These are the activations of a small neural network, seen along a few directions. Each row is one input.
In each table, some parts of the input vary, and every possible input appears once, in random order.
A made-up example of a description, with smaller parts first: one of 3 separate values, together with either a single point or one of 11 places along a line or (one of 4 places along a line, together with one of 8 places around a ring).
Shared parts are said once, and a part with two or three values counts as separate values.

Other details of the inputs vary at random and push rows far along two fixed directions, the same in every table; ignore that.

Table:
row 1: [ -4  -6  -7   0   7   4 -13  -7 -11  24  10   3]
row 2: [  2   9   3   6  -4 -13  18   2   5 -11   2 -23]
row 3: [  9   9  -3  -9   4  10 -13   6  13 -31  -8  24]
row 4: [ -7  -7  -3  12  -2 -11   1 -15  -9  15  12 -14]
row 5: [  1   0   2   4 -11 -10   8  -7   9 -25  -8  -2]
row 6: [  3  12   5   7  -5 -16  22   1   6  -8   1 -26]
row 7: [-10 -17  -1   2   1   8  -4  -6 -16  26  -1   1]
row 8: [  4  -1   4 -10  -4   3  -4   6  11 -21  -7  18]
row 9: [-13  -7  -3 -31  33  48 -37  30 -16  31  18  32]
row 10: [  7  18   6 -12   4   6   5  20  13 -17  -6   6]
row 11: [ 10   5   2 -14   0   5 -11  12  14 -21  -9  25]
row 12: [ 11   3   3   2  -9 -14   5  -1  12  -9  -9  -2]
row 13: [  5   3   2 -11   0   3  -9  10  13 -23  -2  21]
row 14: [ -1  -6  -7  27  -3 -19  12 -28 -17  33   8 -34]
row 15: [ 14  11  -4 -15   6   8 -15  10  20 -24 -12  31]
row 16: [-10 -14  -1  11  -7  -7   7 -16 -16  21   1 -16]
row 17: [ -9 -16   2  16 -12 -18  13 -21 -17  30   7 -28]
row 18: [  8   6   1   8  -8 -12  13  -5  11 -21 -15  -3]
row 19: [  8  19   6   2  -6  -9  20  10  13 -19  -6 -14]
row 20: [  2  -1   4  -9  -3   2  -4   5  11 -23  -4  17]
row 21: [  5   6  -2   3  -4  -5   0  -5  11 -27  -5   3]
row 22: [-10 -11  -4  16  -3  -7   6 -16 -18  22   9 -22]
row 23: [  2   1  -1  13 -10 -15  13 -12   0  -9  -7 -15]
row 24: [ -8 -19   2   2  -2   1  -3  -7 -14  34   4  -5]
row 25: [-12 -12  -4   7   2   4  -5  -9 -15  18  10 -10]
row 26: [  3   1   1 -11  -3   8  -5   6  12 -30 -12  23]
row 27: [ 6 18  6  0 -2 -2 17 15 12 -8 -5 -9]
row 28: [ -2  -5  -6  14   1  -6   0 -18 -14  20   7 -15]
row 29: [  3   4  -2   9  -6 -14   6 -11   4  -8   0  -8]
row 30: [-13  -8  -5 -31  34  54 -37  33 -19  36  19  35]
row 31: [-12  -2   1  -7  18  24  -8  17 -20  52  16  -3]
row 32: [  8   5   3  -3  -6  -8   1   3  13 -23  -5   9]
Each input here is: one of 4 places along a line, together with either one of 2 separate values or one of 6 places around a ring.
- The inputs of row 9 and row 31 match in every part but the place on the line of 4. If row 5 is changed in the same way as row 9 into row 31, which row does it become? => row 7
- List by row number the other rows that have the place on the line of 4 in common with row 1. => row 10, row 11, row 16, row 17, row 19, row 23, row 28
- Which other rows does row 9 become when the choice among 2 separate values takes its other values? List them by row number. => row 2
- Which other rows does row 4 become when the place on the ring of 6 takes its other values? List them by row number. => row 5, row 13, row 20, row 21, row 25
